These are the activations of a small neural network, seen along a few directions. Each row is one input.
Each table varies a few parts of the input and shows all the possible inputs, shuffled.
Descriptions start from the smaller parts, as in this example, which fits no table here: values(3) and (point or ring(9) or (ring(5) and line(6))).
Shared parts are said once, and a part with two or three values counts as separate values.
In the rows, 128 means zero.

Other details of the inputs shift rows strongly along two fixed directions, in all tables alike. That doesn't count.

Rows:
R1: [129 113 176 157 128 114 152  70 168 147 117]
R2: [133 132 108  84 129 148  82 181  65 105 133]
R3: [129 112 143 142 136 123  59 153 154 107 143]
R4: [153 140 129  89 115 142 186 128  97 137 112]
R5: [123 136  99 100 116 135 185  97 123 159 122]
R6: [123 122 144 160 145 117  62 166 151 109 141]
R7: [138 148 126 147 127 106 151 121 147 140 126]
R8: [116 138 108 121 140 130  91 158 129 111 132]
R9: [109 150  90 119 122 131 192 116 106 154 114]
R10: [ 76 137  82  93 130 162 100 166  87 105 134]
R11: [ 97 135  73  77 117 158 128 148  95 132 135]
R12: [157 128 152 151 126  98 157  89 172 146 129]
R13: [155 126 172 154 119  99 147  75 182 131 137]
R14: [109 161  67  87 129 140 127 157 103 115 132]
R15: [119 126 136 133 130 126 157  95 142 149 116]
R16: [163 144 112  81 106 136 233 104  86 144 107]
R17: [138 124 164 168 143 101 123 102 167 119 119]
R18: [130 122 160 165 124 110 164  89 159 160 118]
R19: [139 126 163 178 143  97 123 115 165 124 126]
R20: [143 138 151 171 133  94 158 101 161 137 119]
R21: [155  89 176 151 135 159  32 176 110  93 133]
R22: [159 122 214 166 146 103 117 100 140 122 108]
R23: [115  83 158 164 126 128  55 153 143 118 145]
R24: [133  96 182 175 124 112 112 105 173 148 133]
R25: [115 126 134 148 134 121 157 109 134 145 119]
R26: [121 115 106 131 132 128  60 184 122 101 154]
R27: [148 166  81 108 109 111 212 106 126 161 127]
R28: [127 120 132 135 121 123 153 108 142 156 131]
R29: [126  98 144 163 132 119  30 181 145  95 154]
R30: [ 90  88 171 163 149 140  22 160 144  91 134]
R31: [ 92 117  73  83 119 160  96 164  87 113 143]
R32: [166 152 111  95 115 159 178 126  85 146 113]
R33: [105 160  66  92 133 139 131 156  96 108 127]
R34: [108  69 166 157 137 138  18 159 147  99 146]
R35: [108  70 163 160 138 136  20 164 145 103 147]
R36: [118 146  65  81 113 140 128 151  99 107 148]
R37: [126 115 181 158 124 115 150  69 170 142 125]
R38: [129 104 177 151 118 121 128  82 168 137 135]
R39: [162 121 197 144 130 120 166 102 140 133 104]
R40: [108 160  78  92 125 140 122 155 108 110 138]
R41: [123 143  58  89 123 135 129 162  98 120 141]
R42: [116 125 134 143 136 124 156 103 136 144 114]
R43: [142 148  83  95 112 118 186 100 120 134 131]
R44: [102 147  76 109 144 140  92 184 101 103 132]
R45: [159 155 122 109 126 155 176 124  90 142 105]
R46: [140 139 158 156 131 101 156  81 164 122 124]
R47: [122 152 111  86 139 149  87 185  69 110 123]
R48: [ 94 138  79  97 132 152 125 157  98 136 127]
R49: [ 87 141  71  92 134 154 135 152  88 126 120]
R50: [135 120 120 130 114 117 188  88 132 160 129]
R51: [152 113 173 174 132  97 108 114 180 132 140]
R52: [160 156 127  91 120 125 178 110  95 149 115]
R53: [ 91 114  87  91 116 160  85 163  95 106 150]
R54: [122 131 108 111 127 132  88 154 131 109 143]
R55: [145 119 175 175 142  98 110 108 180 128 127]
R56: [120 161  80 101 118 129 229  95 109 174 115]
R57: [132 128 123 122 118 123 186  86 140 166 122]
R58: [173 123 198 171 137 130 148  95 135 131 100]
R59: [146 129 166 128 133 132 163 124 113 120 102]
R60: [127 121 102 116 129 128  90 154 124 106 143]
Description of these inputs: line(4) and (values(3) or (values(2) and line(6))).
The inputs of R39 and R59 match in every part but the line(4) part. If R37 is changed in the same way as R39 into R59, which row does it become? -> R10
Which other rows does R9 become when the line(4) part takes its other values? List them by row number. -> R18, R23, R24
A walk changes only the line(4) part. It starts at R60 and steps to R3. List the rest of the walk in order. -> R8, R17
Which other rows does R59 become when the values(3) part takes its other values? List them by row number. -> R22, R58
Which other rows does R16 become when the values(3) part takes its other values? List them by row number. -> R2, R21

Rows:
R61: [117 113 123 139 126 129  88 139 146 110 145]
R62: [123  99 156 157 126 103 123 103 159 143 136]
R63: [157 106 170 154 123 129 126 107 147 145 122]
R64: [160 144 130 103 115 118 184  98 129 148 122]
R65: [117 146  63  67 121 167  88 209  64 113 146]
R66: [143 108 163 163 130 105  85 107 177 124 145]
R67: [114 114 151 161 134 118 116 121 162 126 129]
R68: [141 103 175 171 126 109  99  96 190 129 141]
R69: [134 149  86 116 121 112 178 103 126 133 129]
R70: [ 85 162  41  82 133 161  88 199  87 107 139]
R71: [ 98 118 108  93 128 160  56 185  86  91 138]
R72: [112 154  94  94 134 157 146 143  87 133 116]
R73: [122 105 137 117 136 143  30 198 111  84 144]
R74: [164 104 191 165 125 109 113 113 154 125 132]
R75: [125 122 127 129 118 109 161  93 147 164 133]
R76: [116 100 173 175 141 101  96 119 165 133 129]
R77: [118 151  78 105 112 124 223  94 122 154 122]
R78: [119 114 144 139 144 144  28 208 107  87 140]
R79: [152  93 181 168 127 127 100 120 147 127 124]
R80: [137 114 167 177 142  99  91 112 173 113 134]
R81: [115 151  67  96 115 115 224  99 105 164 121]
R82: [158 133 146 127 126 109 175 100 133 130 117]
R83: [127 112 145 150 118 114 153  92 165 141 133]
R84: [130 162  88  90 125 143 225  96  91 152 106]
R85: [109 108 132 136 124 135  88 140 152 127 145]
R86: [147 141 139 122 133 117 151 124 126 125 116]
R87: [127 137 161 133 134 127 130 110 132 129 113]
R88: [137 124 138 153 125 108 156  90 163 129 128]
R89: [104 166  45  86 124 143 165 147  98 126 129]
R90: [109 158  84  80 126 148 158 141  79 123 115]
R91: [127 152  76  97 126 154 165 153  78 137 112]
R92: [142 119 145 138 131 127 102 155 117 110 133]
R93: [161 133 183 162 135 109 139 109 150 139 120]
R94: [152 110 195 182 140 121 104 116 157 136 113]
R95: [116  98 133 140 139 157  34 199 103  92 133]
R96: [115 144 114 128 130 111 172 106 133 162 121]
R97: [107 153  95 115 126 132 168 123 129 147 124]
R98: [135 148  97  96 122 139 223  89  97 149 111]
R99: [143 123 167 128 118 122 149  82 143 141 121]
R100: [147 122 141 151 123  99 143  86 163 133 136]
R101: [105  95 144 124 139 167  16 187 112  96 145]
R102: [128 128 140 121 124 127 150 107 118 122 117]
R103: [153 141 164 137 135 111 143 113 143 133 114]
R104: [118 156  89 116 136 125 122 141 122 126 133]
R105: [ 96 128  72  76 129 177  86 189  65 104 137]
What do these inputs look like to the network? -> line(5) and (line(4) or ring(5))
The inputs of R105 and R98 match in every part but the line(5) part. If R73 is changed in the same way as R105 into R98, which row does it become? -> R82
List by row number the other rows that have the line(5) part in common with R93. -> R70, R72, R87, R94, R96, R97, R103, R104
Which other rows does R76 become when the line(5) part takes its other values? List them by row number. -> R62, R75, R81, R96
List by row number the other rows that have the line(5) part in common with R68. -> R63, R64, R65, R66, R75, R85, R99, R101

Rows:
R106: [133  99 155 152 121 123 117 105 164 123 139]
R107: [145 125 179 130 135 126 121 110 129 104 113]
R108: [138 134  94 108 125 147 160 156  74 129 115]
R109: [116 158  83 101 135 134 151 149 104 134 123]
R110: [111 129 127 133 130 142 134 119 128 136 119]
R111: [123 169  85 109 129 136 180 123 109 143 115]
R112: [156 125 154 158 121 104 147  93 172 129 133]
R113: [127 126 126 122 117 115 167  97 135 148 123]
R114: [ 94  92 160 152 147 145  26 178 137 101 142]
R115: [139 141 122 128 122 104 164 107 138 140 122]
R116: [105 131  75 101 136 146  50 200  97  93 149]
R117: [135 125 164 158 136 104 117 119 154 128 132]
R118: [106 136  98 103 122 136 145 134 105 139 128]
R119: [132 100 156 151 126 116 113 100 155 129 137]
R120: [158 128 143 112 117 142 129 133 120 145 128]
What do these inputs look like to the network? -> values(3) or (values(2) and line(6))
Which other rows does R115 become when the values(2) part takes its other values? List them by row number. -> R113
